vof: [133 123 140 161 120 141 118 130]
bapak: [117 138 159 196 191 115  64 101]
gaz: [128 123 142 165 123 153 113 131]
gigos: [117 138 159 196  92 162 124 144]
fola: [117 138 159 196  88 115  64 101]
Fof: [113 154 118 131 100  92 142 130]
find: [133 123 140 161 120 141 118 130]
vof
where: [128]
gaz, 1

bap: [119  89 186  68 165  79 117]
Pugas: [169 134 123 160 121 156 120]
Zekub: [117 118 142 176 117 181 104]
gazud: [132 116 194  97 173  93 119]
where: [186]
bap, 3
gone Pugas: [123 121 134 156 169 160]
[120]
where: [120]
Pugas, 7
gone Zekub: [181 142 104 117 117 176]
[118]
gone Zekub: [104 176 181 142 117 117]
[118]

suru: [153 155 130  93 142 141 151 160  99 160]
nov: [ 89 103 117 111 112 152 185 187 163 171]
tok: [116 119 139 156 150 100  77 123 163  93]
nasi: [140 135 108 121 105 101 109 101 120  79]
fid: [144 144 128  60 125 143 141 131 107 124]
gone nasi: [101 108 121  79 120 105 140 135 101]
[109]
gone suru: [ 99 130 153  93 160 142 155 160 151]
[141]
where: [150]
tok, 5
gone nov: [171 112 152 117 185 103  89 187 163]
[111]
where: [100]
tok, 6

dabet: [ 75 140 100 112 121 154 128 113 151  75 131 138 135 142 114 163 123 133
 132 177 148 120 100 151]
Pire: [151 101  98 122 151 167 119 128 128 151 111 128  98 173 125 151 130 133
 121 154 148  92 136 152]
Meduv: [135 102  89 135 133 144 122 148 145 135  97 125 124 125 123 113 105 133
  98 129 148 128 130 156]
niza: [125 131  80 140 125 132 109 114 131 125 153  95 118 142  48 144 131 133
 127 157 148 143  95 118]
zulob: [111 167 122 116 137 119 124 151 143 111 123 116 111 119 102  90 152 133
 159  88 148 164 144 195]
pokun: [167 145 116 133 129 139 138 131 120 167 152 112 125 176  76 130 139 133
 133 156 148 166 117 126]
mot: [104 120 123 126 131 145 111 121 161 104 126 129 112 118 127 126 123 133
 115 120 148 126 153 142]
muzu: [164 130 132 119 129 118 122 136 106 164 143 126 144  84 104 136 132 133
 124 162 148 164 100 140]
bavu: [ 98 155 150  96 139 140 116 164 150  98  99 187 166 142 107 158 144 133
 130 141 148 130 147 185]
Buv: [117 137 131 167 104 108 111 160 128 117 125 133 172 103  74 145 134 133
 111 123 148 125 142 168]
gone Buv: [167 117 117 108 131 145 160 125 123 133 125 172 133  74 128 103 111 104
 148 111 137 142 134]
[168]
gone niza: [153 125 144 132  80  95 140 131 109 125 118 118 131 125 114 131 142 127
  48  95 157 148 143]
[133]

nos: [146 162  61 162 145 123 153 141 160  91 126 143 157 148 208 115 122  95
 138 126 102 165  87 136 131 102 140 147 119 140 120 108 168 180 156 131
  99 140 106  95 137  71  85 175 103  98 146  99 137 172 116 130 148 107
 109 109 161 128 146]
Zetu: [146 162  61 162 145 123 153 126 160  91 126 143 157 148 208 115 122  95
 138 126 102 165  87 136 131 102 140 147 119 140 120 108 168 180 156 131
  99 140 106  95 137  71  85 175 103  98 146  99 137 114 116 130 148 122
 109 109 129 116 103]
morut: [120 162 119 129 149 113 129 122 133 160 120 138 143 110 131 100 145 105
 119 150 121 122 118 111 124 106 119 103 134 147 136 105 141  95 142 144
 133 123 121 144 112 101 129 127 117 118 104 136 122 126 132  97 147 111
 151 147 129 116 136]
gone Zetu: [162 137 122 126 165 120 140  91 129 116 145 106 137 138 102 146 126  61
 119 160  95 208 146 131 162 147 108 140 131  99 123 115 114 109 156 153
 102  98 168  99 122 148 143  71 126 136 116 103  85 130 103 180  95 148
 175 109  87 140]
[157]
where: [128]
nos, 58
gone morut: [141 116 145 120 105 144 150 129 112 136 119 138 162 117 120 111 124 122
 100 143 118 147 129 121 134 105 106 104 131 121 113 119 103 132 136 133
 136 111 160 151 123 133 127  95 144 118 147 126 149 147 129 119 122 101
 142 122  97 129]
[110]
gone Zetu: [143  99 156 108 153 146 162 116 123  91 126  95 102 102 137  87 130 103
  99  85 114 116 131 140 147 138 103 122 129  71 145 126 120 119 140 160
 131  98 109 109 148 165 157  95 137 148 136 208 115 140 180 126 175 146
 122  61 106 162]
[168]
where: [150]
morut, 20
find: [120 162 119 129 149 113 129 122 133 160 120 138 143 110 131 100 145 105
 119 150 121 122 118 111 124 106 119 103 134 147 136 105 141  95 142 144
 133 123 121 144 112 101 129 127 117 118 104 136 122 126 132  97 147 111
 151 147 129 116 136]
morut
gone Zetu: [137 122  91 140 102 136 122  61 108 106 123 180  99 130 156 103  85 102
 126 148 116  99 157 148 126 168 114 153 131 109 131 103 116 162 146 126
 165 119  71 129  87  95 146 160 162 120 140 175 140 109 143 138 115 137
 145 147  95 208]
[98]

mig: [155 138 143 165]
Vodel: [155 138 159 165]
gupi: [123 154  92  55]
gone gupi: [ 92  55 123]
[154]
gone Vodel: [138 165 155]
[159]
where: [92]
gupi, 3

dapa: [117 130 159 143 147 111 148]
rufur: [152 162 172 190 145 123  57]
nipo: [123  85 157  85 148 124 117]
sobib: [137 177  89  76  68 174  92]
mezur: [ 94 181  81  87 143 168 200]
muf: [138 149 106 123  84 147  83]
gone nipo: [123 157 117  85  85 148]
[124]
where: [137]
sobib, 1
where: [84]
muf, 5
gone dapa: [111 148 130 143 117 159]
[147]

tuno: [ 87 160 134 112 153 113  99 113 135 152 142  74 123 105 118 149 106 117
 130 120  92 105 148 137 157 113 131 118 114 136 153  91 114 153  95 149
 121 108 120 155 133 118]
Tifa: [122 115 117 111 146 100 116 161 117  89 132 136 108 145  54 147 146 129
 177 119 143  90 149 172 132 175 124 102 165 144 132 118 138 130 110 122
 113 105 105 113 108 118]
Butu: [ 98 131 121 112 145 119 140 126 128 121 128 110 123 114 102 141 134 122
 147 122 119 106 158 147 140 137 128 121 138 139 137 102 122 139  98 142
 122 117 109 129 122 133]
sivad: [ 98 131 121 112 145 119 127 126 128 121 128 110 123 114 102 148 134 122
 147 122 119 106 158 147 140 130 128 121 138 139 137 115 122 139  98 142
 122 117 109 129 122 133]
where: [92]
tuno, 21
find: [ 98 131 121 112 145 119 127 126 128 121 128 110 123 114 102 148 134 122
 147 122 119 106 158 147 140 130 128 121 138 139 137 115 122 139  98 142
 122 117 109 129 122 133]
sivad
gone Butu: [112 158 129 119 114 117 102 128 137 147 109 141 128 128 119 121 138 140
 122 133 122 140 139 122 139 106 123 102 110  98 121 126 137 122 147 121
 131 122 134 142  98]
[145]

dakod: [191 176 111 178 127]
gipun: [191 112 111 104 113]
Zuk: [ 74  73 190  72 193]
gone Zuk: [ 74 193  72 190]
[73]
where: [113]
gipun, 5
gone Zuk: [ 74 190  73 193]
[72]
where: [112]
gipun, 2
gone Zuk: [190  72  74 193]
[73]
gone gipun: [111 104 113 112]
[191]
gone gipun: [112 191 113 104]
[111]

Lage: [ 91 129 124 102 102 122 118 146  75 133 124 138 122]
tobil: [ 95 135 131 115 161 122 131 133 175 124 134 121 127]
sasag: [213 137 113 132 136 127 124 109 115 154 140 158 137]
gone sasag: [154 113 127 213 132 109 115 158 140 124 137 137]
[136]
gone sasag: [115 109 140 137 154 137 136 158 132 124 213 113]
[127]
gone sasag: [132 213 124 109 137 113 115 136 140 154 158 137]
[127]

Gofu: [146 164 119 150 128 127  71  89 174  78 128 119  66 152 129 109 145 146
 112 181  99 164  76 130  80]
gadif: [146 131 104 150 118 135  85 107 157  98 194 109 117 121 113 139 132 157
 112 159 129 169  74 134  89]
befe: [140 133 131 155 123 135  82  72 194  78 145 136  99  87 115 118 147 168
  87 159 142 164 121 138  89]
guk: [183 180 106 119 118 135 127 100 174  78 151  85 105 118  96 131 138 120
 106 114 174 157  88 134 123]
livel: [139 133 123 114 118 135  59 133 208  74 162 109 117 104 133 151 138 173
 151 159 138 164  74 134 110]
Fufa: [146 133 119 152  98 135  82 133 169  65 136 151 139 135 122 146 138 157
 112 159 103 181  53 123  75]
Rutug: [151 131  93 151  96 129  82 114 147  87 145 109 117 121 111 139 128 157
 112 163 128 171  74 131  89]
gone Fufa: [135 119 151 136 146  75 159 139 103 146 181  82 138  53 122  65 112 135
  98 157 133 169 133 123]
[152]
where: [171]
Rutug, 22
gone guk: [106 151 119 114 157 135  85 174 120 138 127 174  78  96 118 123 106 118
 131 134 180 183  88 100]
[105]

Zarab: [113 114 131 124 147 117 142 150 143  86 124 162 129  96 142  97 110 152
  83 118 129 167 115 134 115 111 152 159  95 121 124 119 114 101 164 116
 140 138 130 126 119  97 118 148 142 103 131 168 124 134 163 107 153 128
 118]
feru: [ 95  91 141 129  93 146 145 100 116 169 129  99 138 158 103 150 145 134
 138 116 109  92 138 107 149 161 126  50 147 157 126 108 136 113  71 120
 108 141 163 123 132 145 117 108 108 116 102 129 140 125  92 100 121 120
 121]
Paf: [ 95  91 141 129  93 146 145 100 116 169 129  99 138 158 103 150 145 134
 138 116 109  92 138 107 149 161 126  50 147 157 126 108 130 121 136 132
 144 129 135 115 108 108 131 140 152 118 110 154 115 132 147 118 143 140
 137]
Nemek: [143 121 116 129 149 121 131 132 123  99 115 150 139 129 146 121 121 124
 117 128 140 150 125 136 111 120 135 167 117 114 131 126 118 131 148 125
 112 112 118 117 117 123 128 148 138 136 128 147 112 148 153 131 135 131
 113]
Dap: [156 129 112 135 131 116 119 123 124 117 126 145 144 163 139 129 130 110
 140 130 142 129 125 130 115 134 136 169 130 124 122 128 119 147 124 138
 112 109 123 114 107 135 133 140 137 149 121 122 113 148 138 133 127 126
 124]
doba: [111 110 111 135  99 127 118 103 142 137 169 121  97 183  87 146 104 133
 139 126 110 107 128 125 150 168 150  97 134 165 122 142 108 120 103 149
 121 138 136 137 148 123 112 115 103 118 119 102 162 126  87  88 132 124
 111]
velik: [113 114 131 124 147 117 142 150 143  86 124 162 129  96 142  97 110 152
  83 118 129 167 115 134 115 111 152 159  95 121 124 119 114 101 164 116
 140 138 130 126 119  97 118 148 142 103 131 168 124 134 163 107 153 146
 119]
Ler: [152 125 118 132 129 114 128 127 126 113 123 150 150 154 144 120 123 117
 133 127 142 134 126 127 114 131 136 166 125 119 117 122 122 143 126 135
 116 113 125 111 102 129 136 142 145 141 119 133 111 151 142 130 133 130
 127]
Turiz: [130 123 160 142  88 141 149 134 123 153 141  95 142  94 111 122 130 149
 137 116 119 120 150 109 138 128 113  98 147  93 131 106 169 162 142 119
 150 135 134 117 109 153 153  90 134 119 110 117 139 147  95 137 130 115
 152]
lev: [156 129 112 135 131 116 119 123 124 117 126 145 144 163 139 129 130 110
 140 130 142 129 125 130 115 134 136 126 114  83  99 123 178 132 116 154
 178 148 123 114 131 118 136 106 152 119 123 141 113 103 119 138 136 124
 173]
gone feru: [157  99 123 163 146 141 132 120 116 145 129 147 129 116 107  93 149 108
 121  91 150 116 113 169 138 102 125 117  92  50 126 129 141  71 109 100
 138 108 145  92 145 138 161  95 136 100 134 126 140 120 108 108 121 103]
[158]
gone Paf: [107 129 118 100 149 169 141 143 145 116 134 132 147 126 150 138 140 108
 152 118  99 115 138 108 108 140 126 137 138 136 157  92 115 158 103 145
 146 129 131 129 154 144  50  91 135  95 130 132 121  93 161 147 110 116]
[109]

zovod: [129 130 126 126 129]
Sapur: [127 129 129 124 114]
Paret: [129 125 126 197  99]
Lupok: [127 129 129 128 127]
gone Paret: [125 197 129  99]
[126]
gone Paret: [ 99 125 197 129]
[126]

lela: [ 85 160 120 144 136 141 158 135 135 143 141 129 142  47]
Fige: [181 131 145  72 125 108 126 126 104 127  97 118 111 152]
nevut: [154 151 151  91  88  67 124 143 150 148  75 149  75 138]
gone lela: [129 141 143 136 135 158 120  47 135 144 141  85 142]
[160]
where: [125]
Fige, 5

peva: [122 107 119  90 124 118]
Lin: [121 140 111  98 135 154]
Keta: [ 93 163 110 198  43  91]
mekog: [127 155  84  64 154 177]
Gerut: [131 160 124  98 199 147]
fefon: [127 155 134  64 121 177]
Vabo: [166 135 130  99 167 170]
Kad: [131 147 137 145 112 128]
where: [198]
Keta, 4
where: [111]
Lin, 3
gone mekog: [127  84 154  64 177]
[155]
where: [91]
Keta, 6

keri: [133 125  77 112 101]
kare: [155 127 128  91 181]
zabi: [155 127  97  91 116]
Kem: [155 127 184  91 116]
where: [112]
keri, 4
where: [128]
kare, 3

mufu: [127 153 100 131 130 160 161 195  94  90 145 150 181 169 139 161 109 119
 119 100 138  63  61 170  62 179 146 173  99  95  94  97 164]
bur: [109 154 103 120 130 168 149 178  95  92 145 143 172 100 144 157 101 122
 125 107 139  66  75 154  73 179 132 170 110 111 100 101 159]
Sarug: [109 154 103 120 130 168 149 103  95  92 145 143 172 156  65 157 101 122
 125 107 139  66  75 154  73 179 132 170 110 111 100 101 159]
luta: [116 151 115 126 107 131 200 148 118 102 170 154 147 147 154 133 133 121
 117 109 123  63  65 184  91 132 173 149 104 137 131 127 150]
Lutaf: [109 154 103 120 130 168 149 178  95  92 145 143 172 100 154 157 101 122
 118  94 130  70  70 171  87 156 152 162  96 113 114 112 155]
find: [109 154 103 120 130 168 149 178  95  92 145 143 172 100 144 157 101 122
 125 107 139  66  75 154  73 179 132 170 110 111 100 101 159]
bur
where: [153]
mufu, 2
where: [104]
luta, 29

zokig: [111 141 130  98 131]
dus: [206  99 128 110  92]
zimif: [206  91 119 120 135]
where: [91]
zimif, 2
gone zokig: [131 141  98 111]
[130]
where: [111]
zokig, 1
where: [98]
zokig, 4
gone zimif: [ 91 206 119 135]
[120]

sata: [149  83 131  86 100 109  83 137 130  67 145 111 105 136  70  74 190 127
 141 178  84 119 122  72 133 167 183 158 130 144 183 157  98 147 150 153
 164 146 144 115  82]
tak: [126 121 148 149 168 151 180  88 137 137 119 173 126 123 197 146 130 170
 101 140 138 136 150 127  92  79  89  92 123 172  54  75 178 137 169 145
 139  86 100 181 165]
furek: [124  86 113  91 100 130  84 125 120  78 138 111  91 138  94  79 172 117
 139 174  83  85 120 156 115 173 184 151 144 155 162 132 106 139 137 175
 171 135 139 134  82]
Mosiv: [154  76 143  80 100  99  79 142 135  71 148 115 118 136  69  75 193 140
 143 177  86 116 126  72 143 157 176 131 130 136 189 167  95 145 152 152
 168 138 150 103  80]
mufif: [130  87 116  92 101 126  85 128 120  76 140 111  90 138  87  77 177 117
 140 175  83 120 118  74 119 175 187 152 141 153 168 138 104 141 140 168
 170 140 139 132  82]
Punof: [115  92 146 122 124 137 123  91 146  93 119 102  98 140 161 104 155 169
 108 171 117 122 139  99  99  84 107 116 125 165  84 109 138 132 111 185
 144 176 111 170 118]
find: [126 121 148 149 168 151 180  88 137 137 119 173 126 123 197 146 130 170
 101 140 138 136 150 127  92  79  89  92 123 172  54  75 178 137 169 145
 139  86 100 181 165]
tak
find: [149  83 131  86 100 109  83 137 130  67 145 111 105 136  70  74 190 127
 141 178  84 119 122  72 133 167 183 158 130 144 183 157  98 147 150 153
 164 146 144 115  82]
sata
where: [107]
Punof, 27
find: [124  86 113  91 100 130  84 125 120  78 138 111  91 138  94  79 172 117
 139 174  83  85 120 156 115 173 184 151 144 155 162 132 106 139 137 175
 171 135 139 134  82]
furek
find: [130  87 116  92 101 126  85 128 120  76 140 111  90 138  87  77 177 117
 140 175  83 120 118  74 119 175 187 152 141 153 168 138 104 141 140 168
 170 140 139 132  82]
mufif
where: [147]
sata, 34

gidi: [106  98 129 101 146 105 153 160 108 118 146  76 135 106  92]
Mupe: [108 178 130  92  82 124 105 116 171 178 121 154 127  63 174]
sug: [129 185 133  99 105 126 106 125 168 190 153 144 118  97 190]
Piva: [102  96 136 105 152 106 156 157 115 119 156  65 141 110  85]
Mogum: [131 117 155 180 156 176 160  89 121  59 142 152 175 153  93]
balo: [140 115  87 110 144 155 149 115 111 116 127 129  88 104 119]
duror: [ 92 139 157  89  99  84 120 194  89 100  79 142 153  94 117]
baz: [144 114 117 177 159 171 157 109 125  90 130 142 159 144  97]
limeb: [147 112 104 173 158 168 156 114 123  98 127 140 148 140 100]
where: [87]
balo, 3
where: [102]
Piva, 1
gone balo: [104 110 144  88 115  87 129 140 155 127 115 111 149 119]
[116]

nez: [ 92 114 134 151 152 147  91 104 179]
ber: [167  91  88 161 175 128  68 113 112]
rugag: [150 114 134 151 152 147  91 112 129]
gone ber: [167 112  88  91 175 128  68 161]
[113]
gone nez: [151 179 152 134  92 114 147  91]
[104]
where: [128]
ber, 6
where: [88]
ber, 3
gone rugag: [134 129 114 147 151  91 150 152]
[112]
where: [113]
ber, 8
where: [68]
ber, 7

Neri: [106 109 108 131 101 183 129 130]
lupog: [ 85 134 103 164  76 210 108 133]
mukol: [119 143 141 162 125 130  86 131]
kudid: [110 136 136 175 112 127  87 131]
gone lupog: [ 76 210 108  85 133 134 164]
[103]
gone mukol: [141 119 125 162 143 131 130]
[86]
gone mukol: [130 125 119 143 141 162  86]
[131]
where: [127]
kudid, 6

Seviz: [114 118 103 117 165 116 126]
Rufe: [126  81 171  63 190  62  97]
mugef: [112 114 102 141 151 128 123]
luk: [112 147 111 154  86 142 138]
baren: [122  95 171  69 196  60 172]
sig: [126 156 103 162  88 154 146]
Loz: [158 182 120 187  82 196 174]
where: [142]
luk, 6
where: [172]
baren, 7
where: [117]
Seviz, 4
where: [187]
Loz, 4
gone Seviz: [118 114 116 103 165 126]
[117]
gone baren: [ 69 196 172  60  95 122]
[171]

gik: [166 134 176  88 117 136 103]
pizer: [149 119  49 120 113 127 130]
novid: [149 119 114 133 113 127 134]
sare: [148  50  49 133 113 127 134]
Mafe: [149 124  49 133 113 131 130]
where: [50]
sare, 2
gone Mafe: [124 131 133 113 149  49]
[130]
where: [114]
novid, 3
where: [117]
gik, 5
gone sare: [127 133  50 113 148 134]
[49]
where: [176]
gik, 3
gone Mafe: [130 113 149 124  49 131]
[133]

